A small network was shown many inputs. Here are its activations along a few directions, one row for each input.
In each table, some parts of the input vary, and every possible input appears once, in random order.
Descriptions start from the smaller parts, as in this example, which fits no table here: values(3) and (point or line(9) or (line(4) and ring(8))).
Shared parts are said once, and a part with two or three values counts as separate values.
In the rows, 100 means zero.

Other details of the inputs vary at random and push rows far along two fixed directions, the same in every table; ignore that.
These rows show it; all are for the same input, with only those details redrawn:
65 79 119 109 92 100 127 50 118 176 99 56 107 115
90 90 108 124 97 87 108 67 114 139 111 71 94 102
101 95 117 135 82 94 94 102 108 105 109 103 113 86
153 119 102 166 85 75 55 148 97 23 129 149 101 54
157 119 101 169 92 71 53 140 94 24 134 145 91 53
108 94 98 135 111 69 96 58 110 125 129 64 78 101
67 80 119 111 87 100 129 52 117 172 97 57 109 115
128 107 106 150 93 78 78 108 102 75 120 114 97 74

A family of inputs:
row 1: 140 87 49 84 140 75 104 38 73 69 128 59 41 124
row 2: 48 85 116 62 128 126 110 58 112 147 109 87 111 120
row 3: 118 99 54 78 103 105 125 52 78 98 88 49 42 134
row 4: 77 90 115 101 74 85 137 75 120 152 89 59 107 116
row 5: 117 107 93 103 69 82 139 59 107 112 118 47 40 111
row 6: 81 135 139 93 49 136 102 153 115 103 83 136 121 78
row 7: 81 114 114 83 80 130 123 139 102 145 46 101 106 103
row 8: 70 111 134 91 92 122 98 99 113 115 118 117 111 89
row 9: 92 78 108 70 105 94 107 111 100 78 109 121 137 104
row 10: 77 115 95 97 109 149 79 120 87 91 58 123 105 105
row 11: 142 107 74 141 103 72 86 117 95 77 92 91 70 91
row 12: 75 82 139 123 56 155 107 160 91 112 31 145 167 81
row 13: 51 88 113 64 118 162 95 106 90 113 65 127 136 114
row 14: 63 70 112 46 92 141 127 130 87 100 43 129 168 121
row 15: 124 97 57 109 125 79 87 92 87 75 83 87 90 113
row 16: 141 119 67 130 106 68 89 123 93 76 87 86 55 98
row 17: 114 125 66 91 128 113 74 105 88 87 87 103 71 104
row 18: 90 68 78 74 133 94 113 69 91 111 87 82 122 127
row 19: 108 87 115 125 110 72 84 82 106 90 146 107 109 83
row 20: 77 88 72 65 106 109 132 82 94 136 57 63 98 142
row 21: 146 154 96 154 92 89 41 143 100 21 135 145 56 54
row 22: 87 113 136 75 74 99 106 146 115 98 107 133 132 83
row 23: 139 114 52 85 153 69 64 108 88 44 125 113 76 103
row 24: 79 70 134 72 82 115 113 132 101 77 90 148 180 90
row 25: 133 127 79 124 100 35 89 83 109 90 140 59 38 102
row 26: 66 115 104 78 94 138 122 100 109 173 55 75 83 114
row 27: 68 124 150 79 31 138 119 177 110 106 62 147 152 82
row 28: 121 101 116 115 82 64 89 123 107 55 135 126 123 78
row 29: 93 105 79 67 153 81 91 43 109 129 145 67 65 117
row 30: 121 124 60 136 144 86 71 66 99 118 116 60 12 103
row 31: 86 66 109 56 95 109 148 47 97 125 113 66 100 125
row 32: 83 96 142 88 54 100 120 147 112 92 97 132 147 85
row 33: 92 104 61 64 161 100 89 52 100 129 115 68 68 128
row 34: 106 89 102 86 89 81 138 48 105 122 137 56 58 109
row 35: 130 106 103 152 94 70 75 100 104 77 133 102 86 77
row 36: 74 105 93 57 94 139 113 140 93 115 40 118 131 115
row 37: 114 76 122 116 103 107 66 142 83 31 114 171 167 72
row 38: 87 64 97 92 127 122 90 93 85 86 86 124 148 107
row 39: 154 104 62 145 132 90 44 126 68 18 101 142 98 76
row 40: 81 121 135 80 78 121 98 132 116 102 113 135 123 80
row 41: 100 97 84 67 146 64 99 67 109 119 142 73 83 119
row 42: 84 89 103 82 60 138 160 89 92 148 47 62 76 120
- What do these inputs look like to the network? => ring(6) and (point or line(6))
- Changing only the ring(6) part turns row 5 into row 42. The same change can be made to row 6. Which row results? => row 26
- Changing only the ring(6) part turns row 41 into row 27. The same change can be made to row 24. Which row results? => row 4
- Which other rows agree with row 40 in the ring(6) part? List them by row number. => row 8, row 19, row 22, row 28, row 32, row 34

A family of inputs:
row 43: 120 108 90 101 103 93 89 120 93 67 105 115 92 94
row 44: 48 97 119 70 91 134 127 89 113 170 68 80 118 120
row 45: 92 97 142 114 63 118 92 149 103 77 92 152 159 73
row 46: 87 101 100 82 93 118 112 110 99 108 76 102 105 108
row 47: 58 97 103 70 90 148 130 100 102 157 43 81 103 125
row 48: 150 109 46 134 155 29 72 44 98 78 156 50 20 108
row 49: 128 123 98 116 71 135 79 179 79 40 59 157 109 73
row 50: 138 112 108 140 80 93 65 157 92 23 114 160 120 58
row 51: 45 75 157 85 51 148 135 118 109 145 62 120 172 100
row 52: 137 112 116 143 83 92 64 157 94 30 120 162 119 54
row 53: 157 139 80 138 112 69 42 145 92 13 135 145 76 64
row 54: 74 89 112 83 107 97 120 62 112 147 115 68 92 115
row 55: 141 108 67 130 150 29 70 44 110 86 174 60 39 99
row 56: 35 83 160 60 60 144 135 123 115 151 70 122 173 103
row 57: 143 105 85 140 99 75 80 117 92 57 112 112 84 79
row 58: 148 106 55 132 149 32 72 38 101 78 166 54 28 104
row 59: 142 112 87 142 121 51 63 97 105 63 152 106 76 76
row 60: 67 103 115 76 73 148 119 136 96 118 42 117 128 108
row 61: 117 106 73 106 126 68 90 74 99 96 124 72 58 111
row 62: 121 117 72 112 131 72 83 71 101 99 129 74 48 103
row 63: 89 86 85 79 113 89 132 49 104 154 98 43 75 130
row 64: 115 109 84 102 124 77 92 71 104 100 133 81 63 101
row 65: 90 81 91 104 102 88 126 51 104 150 95 47 84 125
row 66: 70 76 83 93 128 79 136 17 116 192 103 17 68 139
row 67: 141 105 69 132 145 39 76 45 104 87 166 61 36 99
row 68: 113 100 68 96 156 36 99 13 118 142 169 26 38 124
row 69: 79 107 115 90 85 138 107 121 100 119 71 113 110 99
row 70: 72 79 110 95 94 102 126 57 110 151 98 65 109 119
row 71: 89 62 75 37 160 149 69 134 59 25 59 180 190 113
row 72: 54 74 142 78 48 151 144 125 100 133 39 114 165 107
row 73: 49 75 103 56 111 104 152 23 117 198 99 29 94 145
row 74: 86 91 82 77 112 97 131 52 104 154 88 47 73 129
row 75: 138 119 106 123 85 94 63 159 89 13 120 161 110 64
row 76: 88 103 103 87 77 131 115 123 92 111 53 106 113 106
row 77: 120 112 127 108 73 113 80 166 93 35 108 168 134 63
row 78: 119 103 97 127 93 90 84 118 94 69 101 114 102 90
row 79: 150 118 93 127 86 88 69 158 82 18 108 149 96 67
row 80: 50 84 118 59 86 131 141 74 110 161 72 76 122 125
row 81: 138 131 90 124 89 115 61 164 83 24 92 155 94 70
row 82: 65 101 121 76 69 145 119 126 99 118 54 117 136 105
row 83: 38 87 154 57 60 151 136 125 114 145 60 124 171 104
- What do these inputs look like to the network? => point or (line(5) and line(8))
- Change only the line(8) part in row 44. List by row number the other rows that result. => row 45, row 53, row 55, row 56, row 59, row 68, row 83
- Change only the line(8) part in row 76. List by row number the other rows that result. => row 49, row 57, row 63, row 65, row 72, row 74, row 79

A family of inputs:
row 84: 139 124 75 107 101 76 86 100 88 69 118 94 58 96
row 85: 66 91 123 61 83 127 132 97 112 139 77 87 122 118
row 86: 104 102 101 94 90 118 81 172 87 51 52 160 165 90
row 87: 113 101 121 127 49 111 102 158 89 56 70 145 130 73
row 88: 122 112 78 113 130 79 57 129 94 56 91 129 111 94
row 89: 92 85 91 111 118 71 122 41 118 153 117 41 73 121
row 90: 105 110 127 84 62 125 99 164 88 54 71 150 134 80
row 91: 71 92 113 72 75 120 137 106 110 141 64 83 109 116
row 92: 90 95 125 101 89 116 89 125 102 81 104 144 146 76
row 93: 85 98 103 94 105 120 86 138 99 104 63 129 151 100
row 94: 60 105 124 95 74 126 129 105 113 148 71 87 102 107
row 95: 150 136 73 129 123 63 63 95 101 59 146 95 41 85
row 96: 109 101 113 121 92 94 94 98 101 92 110 108 104 85
row 97: 119 103 118 121 95 91 77 123 100 53 117 134 114 74
row 98: 104 106 130 139 57 118 89 157 97 74 84 149 130 64
row 99: 60 96 116 72 104 111 118 81 111 144 98 77 105 123
row 100: 73 92 135 100 69 128 118 102 106 141 82 104 140 93
row 101: 87 116 114 111 77 116 109 115 108 123 85 101 93 90
row 102: 115 89 69 94 148 95 94 60 91 127 114 69 57 111
row 103: 84 84 111 101 109 92 105 77 106 111 118 88 108 108
row 104: 90 117 127 98 72 128 82 163 91 66 93 159 140 78
row 105: 114 95 83 107 108 77 111 53 104 125 125 60 77 112
row 106: 67 85 92 73 91 144 125 85 82 120 45 88 116 126
row 107: 69 89 105 61 96 107 129 76 101 139 85 71 103 128
row 108: 118 101 105 126 105 84 72 112 95 67 133 120 105 83
row 109: 89 105 89 82 101 97 122 60 106 148 100 55 74 123
row 110: 84 76 112 83 100 99 126 62 110 142 104 65 111 119
row 111: 103 99 116 104 100 100 81 120 100 58 114 144 131 77
row 112: 99 93 87 118 131 61 108 40 120 143 130 43 59 115
row 113: 132 95 72 106 129 58 82 73 91 61 138 97 77 95
row 114: 64 91 118 70 87 121 118 100 102 133 89 95 119 118
row 115: 125 95 94 121 118 65 87 79 102 80 136 87 82 96
row 116: 114 101 90 131 116 67 94 68 113 121 127 69 71 97
row 117: 111 112 85 111 107 128 67 114 82 49 81 129 93 94
row 118: 135 123 93 116 87 93 82 143 100 55 106 125 86 78
row 119: 102 99 96 98 103 108 78 155 91 66 64 147 149 96
row 120: 65 98 115 82 70 125 140 92 109 158 66 74 100 116
row 121: 67 100 122 74 74 129 128 98 107 151 77 88 115 115
row 122: 135 93 77 118 125 60 79 77 93 65 145 90 73 98
row 123: 129 112 72 117 107 123 69 131 80 27 85 134 95 90
row 124: 116 83 60 86 151 89 113 52 91 121 111 58 56 122
row 125: 104 83 88 79 112 116 114 107 76 99 73 103 102 107
row 126: 92 84 105 81 104 134 115 121 85 104 70 125 120 100
row 127: 104 90 107 92 94 104 95 113 96 69 111 132 134 89
row 128: 64 72 120 80 73 117 148 84 111 157 67 72 128 117
row 129: 131 116 69 111 141 54 80 66 106 89 149 65 38 107
row 130: 87 96 99 94 88 152 96 121 83 78 58 127 124 105
row 131: 80 88 121 114 68 113 125 102 108 131 79 94 119 99
row 132: 88 107 112 94 81 112 115 118 111 117 85 101 102 99
row 133: 111 88 77 101 142 59 91 43 105 107 143 72 73 108
row 134: 135 104 48 106 148 55 73 91 88 71 101 84 77 109
row 135: 46 66 133 77 78 125 136 86 103 154 82 92 147 120
row 136: 114 120 96 117 102 89 84 112 108 102 114 97 73 88
row 137: 60 87 100 80 102 156 111 78 95 138 59 88 111 123
row 138: 104 109 79 94 143 64 98 38 117 131 137 43 41 120
row 139: 55 102 130 75 73 139 127 96 112 168 74 88 122 110
row 140: 131 96 99 117 92 85 78 134 83 31 116 138 113 83
row 141: 152 133 78 128 124 66 51 115 98 44 149 114 57 75
row 142: 94 105 87 75 111 93 102 94 97 89 105 104 98 107
row 143: 121 116 88 114 86 86 98 111 93 86 94 91 64 96
row 144: 74 105 106 89 100 105 119 84 121 151 97 70 84 114
row 145: 137 98 87 115 109 65 86 89 92 60 126 95 82 93
row 146: 139 129 89 137 90 80 77 130 95 58 114 114 61 78
row 147: 72 84 109 102 76 107 140 73 110 157 81 64 107 116
row 148: 112 109 121 141 69 103 85 150 97 59 94 142 115 70
row 149: 49 90 121 55 92 131 127 94 112 146 82 102 136 117
row 150: 111 123 105 102 103 105 72 146 99 40 116 158 116 71
row 151: 130 115 58 97 145 58 78 65 102 79 152 78 50 106
row 152: 118 95 74 118 128 55 105 26 105 135 139 39 50 116
row 153: 119 102 110 124 106 83 77 103 102 77 126 111 101 80
row 154: 132 101 75 114 112 60 97 61 93 97 126 68 64 105
row 155: 95 89 109 86 112 133 102 119 91 96 75 127 115 95
row 156: 106 106 97 88 98 99 92 113 93 78 112 111 98 102
row 157: 61 99 116 68 103 121 115 89 117 142 97 96 122 110
row 158: 99 90 119 108 67 116 111 136 105 89 86 125 135 85
- Changing only one part turns row 93 into row 86. The same change can be made to row 157. Which row results? => row 151
- Changing only one part turns row 109 into row 121. The same change can be made to row 105. Which row results? => row 152
- What do these inputs look like to the network? => line(5) and (values(3) or (values(2) and line(6)))
- Change only the values(2) part in row 151. List by row number the other rows that result. => row 127
- Change only the line(5) part in row 112. List by row number the other rows that result. => row 89, row 116, row 128, row 158
- A walk changes only the line(5) part. It starts at row 113 and steps to row 127. List the rest of the walk in order. => row 133, row 111, row 92

A family of inputs:
row 159: 103 124 115 100 94 115 68 150 98 55 108 153 120 78
row 160: 119 101 97 128 83 112 81 145 85 46 75 140 119 83
row 161: 101 88 107 111 124 74 94 63 110 116 144 83 91 97
row 162: 113 106 66 68 135 84 103 72 96 102 116 71 56 119
row 163: 71 86 116 97 107 97 109 69 116 147 113 82 118 107
row 164: 71 75 117 98 73 133 124 106 98 129 55 105 145 107
row 165: 79 94 81 78 111 118 117 70 94 139 72 63 82 131
row 166: 51 89 141 85 79 128 114 114 115 131 81 119 154 99
row 167: 104 126 113 88 95 126 75 153 97 54 106 159 114 76
row 168: 83 87 91 71 114 96 122 66 104 136 94 68 101 124
row 169: 114 79 83 120 121 81 103 56 94 112 114 67 76 110
row 170: 118 114 98 89 91 108 82 151 85 43 89 144 119 88
row 171: 58 96 137 77 84 134 110 110 111 132 81 118 146 99
row 172: 131 102 79 114 118 63 82 100 95 59 121 102 87 96
row 173: 81 97 80 68 114 125 123 72 94 136 72 70 75 126
row 174: 122 136 79 141 96 75 99 95 112 143 97 51 21 98
row 175: 70 74 127 80 73 123 129 114 103 123 70 113 160 105
row 176: 131 88 96 115 109 72 90 103 93 62 128 111 103 87
row 177: 139 110 62 125 124 85 74 92 86 62 106 96 63 97
row 178: 141 129 116 145 54 53 101 98 115 73 157 85 50 72
- What do these inputs look like to the network? => values(2) or (values(3) and line(6))
- Change only the line(6) part in row 161. List by row number the other rows that result. => row 159, row 163, row 166, row 167, row 171
